Small tables with named rows and columns. After each table, cells are looked up by row and column.

doda:
|  | sudamab | tok | kig | rikof | nek |
|---|---|---|---|---|---|
| latun | 348 | 2295 | 6603 | -2391 | -83 |
| vam | 5556 | 1659 | -6808 | -4574 | -3611 |
| dud | 5650 | -4264 | -7582 | -5337 | 5053 |
| perol | -408 | 1563 | -1270 | 4566 | -1544 |
| kuvubi | -4821 | -2819 | 1808 | 799 | 1900 |

vam, kig: -6808
vam, nek: -3611
kuvubi, kig: 1808
kuvubi, nek: 1900
dud, kig: -7582
dud, sudamab: 5650
perol, tok: 1563
latun, sudamab: 348
perol, nek: -1544
perol, rikof: 4566
dud, nek: 5053
perol, kig: -1270
latun, rikof: -2391
perol, sudamab: -408
vam, tok: 1659

tir:
,nunaka,mam,vebo,bokup,vidaz,kelid,tova
mezas,-0.47,-0.11,-0.13,0.02,0.20,0.05,-0.08
mos,0.22,0.13,0.10,0.04,0.32,-0.20,-0.50
dun,0.39,-0.03,0.09,0.08,-0.40,0.02,-0.10
sinefan,0.19,-0.03,0.12,0.17,-0.31,0.20,-0.15
zuvidis,0.00,0.03,-0.25,-0.40,0.02,-0.03,-0.12
biveg,0.00,-0.26,-0.24,-0.41,-0.26,0.04,0.14
mefi,-0.38,0.34,-0.14,-0.15,-0.24,0.10,0.20
damad,0.06,0.04,0.05,0.21,-0.74,0.12,0.24
pozeta,-0.06,0.02,0.12,0.07,-0.22,0.22,0.09
bir,-0.32,-0.07,-0.40,-0.32,-0.07,-0.20,0.37
vasu,-0.74,-0.28,-0.13,-0.28,0.65,0.21,0.03
zuzorul,-0.05,0.25,0.28,-0.93,0.15,0.34,0.14

What is the nunaka of mefi in tir?
-0.38
What is the nunaka of vasu in tir?
-0.74
What is the bokup of sinefan in tir?
0.17
What is the vebo of zuzorul in tir?
0.28
What is the vebo of zuvidis in tir?
-0.25
What is the bokup of biveg in tir?
-0.41
What is the tova of mefi in tir?
0.20
What is the vidaz of vasu in tir?
0.65
What is the bokup of mefi in tir?
-0.15
What is the vidaz of sinefan in tir?
-0.31
What is the vebo of dun in tir?
0.09
What is the kelid of vasu in tir?
0.21

Table fuvila
         buteso  betili  bokigar  rupok  sedo  rekeb  rudekid  nipib
vam        67.3    83.1     51.6   40.2  54.0   63.6     84.4    4.9
laradiz    44.6    83.8     76.9   88.3  55.5   88.2     42.8   85.0
vutage     50.9    84.8     78.7   45.6  52.6   83.3     42.0   97.4

What is the rekeb of laradiz in fuvila? 88.2
What is the sedo of vutage in fuvila? 52.6
What is the nipib of laradiz in fuvila? 85.0
What is the rekeb of vam in fuvila? 63.6
What is the betili of vam in fuvila? 83.1
What is the sedo of vam in fuvila? 54.0
What is the buteso of vam in fuvila? 67.3
What is the rudekid of laradiz in fuvila? 42.8
What is the rekeb of vutage in fuvila? 83.3

nobila =
|  | piluguz | zib |
|---|---|---|
| mago | 47 | 228 |
| mal | 52 | 218 |
| fivofar | 61 | 200 |
| pakadi | 55 | 212 |
| kalukog | 64 | 191 |

What is the piluguz of kalukog in nobila? 64
What is the zib of pakadi in nobila? 212
What is the zib of mal in nobila? 218
What is the zib of kalukog in nobila? 191
What is the zib of fivofar in nobila? 200
What is the piluguz of pakadi in nobila? 55
What is the piluguz of fivofar in nobila? 61
What is the piluguz of mal in nobila? 52
What is the zib of mago in nobila? 228
What is the piluguz of mago in nobila? 47
Row with the largest zib: mago

Table kipevi
|  | seri | bogupe |
|---|---|---|
| bobige | 0.064 | 0.397 |
| zib | 0.796 | 0.487 |
| riv | 0.176 | 0.737 |
| zar | 0.832 | 0.627 |
| misabo | 0.747 | 0.221 |
| vob | 0.513 | 0.444 |
| tur | 0.703 | 0.508 |

misabo, seri: 0.747
zar, bogupe: 0.627
bobige, seri: 0.064
riv, seri: 0.176
zar, seri: 0.832
tur, seri: 0.703
misabo, bogupe: 0.221
vob, seri: 0.513
riv, bogupe: 0.737
bobige, bogupe: 0.397
zib, bogupe: 0.487
zib, seri: 0.796
tur, bogupe: 0.508
vob, bogupe: 0.444
Which row has the largest bogupe? riv

Table libiv
	luteze	lunek	lekiv	gef	navem	mef	gufum	sene	zezike	zomot
beza	197	138	101	26	75	49	74	107	84	17
rek	33	88	81	63	150	103	65	130	73	126
pokil	61	78	79	78	80	62	68	76	83	62
sime	33	61	62	95	68	97	74	67	51	87
vibeso	74	74	81	72	83	79	89	69	90	108

What is the lunek of rek in libiv?
88
What is the gufum of sime in libiv?
74
What is the sene of beza in libiv?
107
What is the lekiv of sime in libiv?
62
What is the zomot of vibeso in libiv?
108
What is the navem of beza in libiv?
75
What is the gufum of pokil in libiv?
68
What is the lekiv of beza in libiv?
101
What is the sene of pokil in libiv?
76
What is the gef of sime in libiv?
95
What is the mef of rek in libiv?
103

Table zigaten
,veb,dofuper
kig,-68,-211
vigut,-777,227
nodu,-75,555
tup,-436,122
los,17,-305
tuder,513,148
demek,-308,-17

nodu, dofuper -> 555
los, dofuper -> -305
nodu, veb -> -75
kig, veb -> -68
tup, dofuper -> 122
kig, dofuper -> -211

Table nek
|  | boluvek | bup | pamepe | kagabel |
|---|---|---|---|---|
| rofef | -0.5 | 0.2 | -0.3 | -0.5 |
| lekevuz | -0.1 | -0.5 | -0.4 | 0.0 |
| todamiv | -0.2 | -0.2 | -0.1 | -0.3 |
| bibuna | -0.1 | -0.4 | -0.1 | -0.2 |
| tubip | -0.5 | 0.1 | -0.5 | -0.4 |
| nuka | 0.0 | -0.3 | 0.6 | -0.4 |
| maripu | 0.0 | -0.5 | 0.1 | -0.1 |
| sakuv | -0.1 | -0.6 | -0.5 | 0.1 |
| bofof | -0.5 | 0.0 | -0.7 | -0.3 |
| surumo | -0.3 | 0.0 | -0.1 | -0.4 |
| vid | 0.0 | -0.7 | -0.1 | 0.1 |
| tupu | -0.2 | -0.1 | 0.1 | -0.4 |

What is the kagabel of nuka in nek?
-0.4
What is the pamepe of tubip in nek?
-0.5
What is the bup of surumo in nek?
0.0
What is the boluvek of tubip in nek?
-0.5
What is the bup of tubip in nek?
0.1
What is the bup of tupu in nek?
-0.1
What is the kagabel of tupu in nek?
-0.4
What is the kagabel of surumo in nek?
-0.4
What is the kagabel of lekevuz in nek?
0.0
What is the boluvek of tupu in nek?
-0.2

